Each row below holds a small network's activations on one input, seen along a few directions.
In each table, some parts of the input vary, and every possible input appears once, in random order.
Descriptions start from the smaller parts, as in this example, which fits no table here: one of 3 separate values, together with either a single point or one of 11 places around a ring or (one of 4 places along a line, together with one of 5 places around a ring).
Shared parts are said once, and a part with two or three values counts as separate values.

Other details of the inputs shift rows strongly along two fixed directions, in all tables alike. That doesn't count.

Rows:
x1: [ -9   9  12  -1 -29  10   2 -13  -9   3 -12]
x2: [  2  -2 -10  -5  22  -9  -6   9  21  -8   3]
x3: [ 5 -9 -3  1 27 -4 -6  4  7 -2  8]
x4: [-13   8 -17   0  21 -13  -4  -3   9 -11  -3]
x5: [ 39 -38  -4  -9   3   8   6  25  33  24  -7]
x6: [ -3   5  17   4 -25  12   4 -12 -23   5   0]
x7: [ 26 -27  -2  -3  19   1  -1  19  16   9   2]
x8: [ -9   0  15   3 -17  14  -2 -13 -19   1  -2]
x9: [ -8  16   9  -3 -28   3   6 -11 -12   9  -8]
x10: [ 47 -37  -2 -14   0   6   6  38  42  19  -6]
x11: [-17  22   7  -1 -15  -3  -2 -11 -15  -6  -3]
x12: [ 18  -6  27  -4 -29  18   7  -2 -13  20   2]
x13: [ -9   4  19   2 -30  15  -2 -18 -17   7 -12]
x14: [-18  20 -10   7   9 -13   0  -8 -10 -14   6]
x15: [  7  -2  12   3 -16   9   7  -4 -13   9   0]
x16: [ -2  -5 -12  -2  11  -3  -4  10  18 -13   0]
x17: [-16   6   5   7   0   2  -4 -17 -19  -4  -2]
x18: [ 17  -7  18   0 -30  16  12  -2 -13  21  -4]
x19: [-20  17 -12   8  26 -14  -2 -14 -16 -12   7]
x20: [  1   2 -19   0  17 -14   2  12  17  -5   2]
x21: [-19  11  -6   9  16  -5  -5  -9 -14 -19  10]
x22: [ 11  -3  17  -6 -43  17   8   5   0  13  -5]
x23: [-18   5 -15   6  27 -11 -10  -8   2 -14  -2]
x24: [  5   1 -16   0  17 -13   6   9   9   1   5]
x25: [-20  18  -2   7  18 -10  -6 -13 -23 -15   8]
x26: [ -6   2  15   4 -17  11   1 -17 -22   9  -6]
x27: [ 24 -12  -9  -6  18  -8   4  23  23   5  12]
x28: [-27  18 -20   5  27 -17  -8 -10   2 -22  -1]
x29: [ 16  -8 -18  -1  19 -12   7  19  19   1   7]
x30: [ -8   7  26  -3 -28  16  -5 -20 -17   9  -8]
x31: [-26  22 -10   4   5 -12  -4  -9  -6 -18   3]
x32: [ -6   3  19   2 -24  13   3 -20 -25  14  -8]
x33: [-23  21 -13   7  14 -15  -3  -8 -10 -20   9]
x34: [ 26 -25  23  -4 -34  24   7   5  -2  25  -7]
x35: [-13  15 -10  -1  19 -15  -5   0   7 -13   8]
x36: [ -3   4 -23   2  23 -17  -1  12  18 -12   4]
x37: [  2  -9 -11  -1  28  -7 -10   8  13  -8   0]
x38: [  0  -7  11  -1 -19  13  -3  -6  -3   5  -8]
x39: [ 13 -19  10  -4 -18  17  -1   7   9   9  -6]
x40: [-16  16   0   3  -9  -2   0  -8 -14 -11   7]
x41: [ 41 -25  -5  -9   5  -2   9  35  27  15   6]
x42: [  6 -11 -15  -3  16  -6  -2  15  25  -8  -1]
Each input here is: one of 6 places around a ring, together with either one of 2 separate values or one of 5 places along a line.
Question: Changing only the place on the ring of 6 turns x38 into x34. The same change can be made to x39. Which row results?
Answer: x8
Question: Change only the choice among 2 separate values in x2. List by row number the other rows that result.
Answer: x10
Question: Change only the place on the line of 5 in x15. List by row number the other rows that result.
Answer: x6, x18, x19, x21
Question: Which other rows agree with x36 in the place on the ring of 6? List them by row number.
Answer: x9, x11, x20, x22, x31, x35
Question: Which other rows agree with x14 in the place on the ring of 6? List them by row number.
Answer: x24, x27, x29, x33, x40, x41

Rows:
x43: [-30  14   1   2  17  -2 -18 -19 -10 -22   7]
x44: [ -6  17   0   3 -12  -4  13 -12 -14   7   3]
x45: [-34  22 -12   6  -9  -5  -6 -10  -4 -26  -5]
x46: [ 23 -32 -15   4  33  -2   1  25  13  -3   6]
x47: [ 52 -54   8  -4  -4  21   6  31  30  25   4]
x48: [ 14  -3 -19  -4  28 -21   2  22  22   3   7]
x49: [  3  -3  18   4 -21  14   5 -15 -28  17 -14]
x50: [-14   4  16   7 -14  11  -3 -28 -23  10  -8]
x51: [-25  27 -11  -1  27 -21 -10 -13  -3 -19  -1]
x52: [ 18  -2  20  -2 -44  18  18   3 -12  17   7]
x53: [ 12   3  32 -10 -44  20   2  -1  -9  10  -7]
x54: [ -5  15   8  -1 -14  -3   0   1 -13  -4   8]
x55: [-14   1 -17  -1  44 -14 -13  -5  15 -12   2]
x56: [  7 -10 -29  -4  13 -12   3  19  36  -3  -9]
Question: Changing only one part turns x55 into x43. The same change can be made to x50. Which row results?
Answer: x47
Question: What is each input in this table made of?
Answer: one of 2 separate values, together with either a single point or one of 6 places along a line
Question: Change only the choice among 2 separate values in x44. List by row number the other rows that result.
Answer: x52

Rows:
x57: [ -8   4   5  -2 -23   6  -1  -8  -2   0 -16]
x58: [-39  28  -3   9  13 -10  -4 -37 -30  -9  -6]
x59: [  9 -20  -8   2  17   2  -4   5  11   4 -10]
x60: [ 23  -2  13  -8 -34  10  14  16   0  16   2]
x61: [ 17 -17  -2   4  13   4   1  14   6  -3  14]
x62: [ 14   4   4  -5 -23   1  12   6   3  17  -5]
x63: [ 10  -7  -7   0   5  -2   2  20  17 -10  11]
x64: [ 10  -5   8 -11  -6   3  -6  10  20   3  -2]
x65: [  2   6   5  -6 -29   6  10  -8   0  15 -13]
x66: [  0 -18 -15   5  29  -2  -9   7  10 -11   7]
x67: [ 15 -16   8  -7  16   4  -9   8  13   6   2]
x68: [-14  20  13   6 -13  -1   4 -23 -32  11  -3]
x69: [-26  14   4   3 -19   4  -6 -14 -13 -14  -1]
x70: [-13  10 -25   8  54 -25  -5   4  -4 -24  20]
Question: What is each input in this table made of?
Answer: one of 2 separate values, together with either a single point or one of 6 places around a ring
Question: Changing only the choice among 2 separate values turns x58 into x65. The same change can be made to x67. Which row results?
Answer: x64
Question: Change only the place on the ring of 6 in x66. List by row number the other rows that result.
Answer: x58, x59, x61, x68, x70

Rows:
x71: [ 25 -16  13  -4  13   7   1  -2   5  24  -5]
x72: [ 26 -11  16  -9  -2   2   0  14  15  12   8]
x73: [ 19 -17   8   9 -15  12   9   7 -10  20  12]
x74: [  8  17  25 -12 -49   4   8  -8  -3  28 -16]
x75: [ 10 -11  12  -7  -3   6  -1  12   9   6   5]
x76: [ 24 -15   6  -4  20  -3 -11  13  11  12   9]
x77: [ -9  -7  -1   2  11   4 -16  -6  -8  -8   2]
x78: [-35  22   3  19   2   2   5 -43 -47  -2   4]
x79: [-15   7 -37  -4  32 -27  -7   8  29 -17  -5]
x80: [ 16 -26 -13  -3  42  -8 -13  25  24   1  11]
x81: [ -8   1 -22  12  28 -17   4   7   2 -17  26]
x82: [-40  11   1  16  10   7 -12 -38 -27 -18 -15]
x83: [ 13 -10 -11 -12   3   3   1  18  30  -8   3]
x84: [ -3  -8  19   2 -36  21  -3  -5  -8  -2  -9]
x85: [ 29 -20   5   0   5   8  13   5 -10  18  -8]
x86: [ 21  -2 -16 -10  34 -15  -1  25  40  -7  14]
x87: [-21  20 -15  -5  11 -21  -3  -2  12  -5  -7]
x88: [  9 -17  30  -5 -37  32   4 -24 -19  24 -19]
x89: [ 24 -18  -3   2  16  -3   1  22  -4   3   6]
x90: [-28  26 -10  10  25 -21  -3  -7 -25 -33  11]
x91: [-19   8  24   2 -10  14  -2 -33 -30  12 -12]
x92: [  7  -9  33  -8 -51  26   2  -9 -13  12  -7]
x93: [  6 -11 -11  -2  -2   6   0  17  29 -12  -4]
x94: [-29  43  -1   2  -7  -9   4 -16 -31 -27   5]
x95: [ 17   4 -12  -7 -12 -13  16  19  10  10 -11]
x96: [ -8  13  -8  -8  12  -5  -3   7  15 -13   7]
x97: [-12  22  -4   7 -18   1  13  -7 -11  -8  14]
x98: [ 11 -27  11   5 -16  20  -8   6   2   6  -9]
x99: [-37  38 -30  13  14 -30   4 -15  -9 -17   6]
x100: [  0  -4 -13  -2 -18  -2   1   9  23   3 -20]
Question: What is each input in this table made of?
Answer: one of 5 places along a line, together with either one of 2 separate values or one of 4 places along a line
Question: Which other rows agree with x97 in the place on the line of 5? List them by row number.
Answer: x83, x86, x93, x94, x96
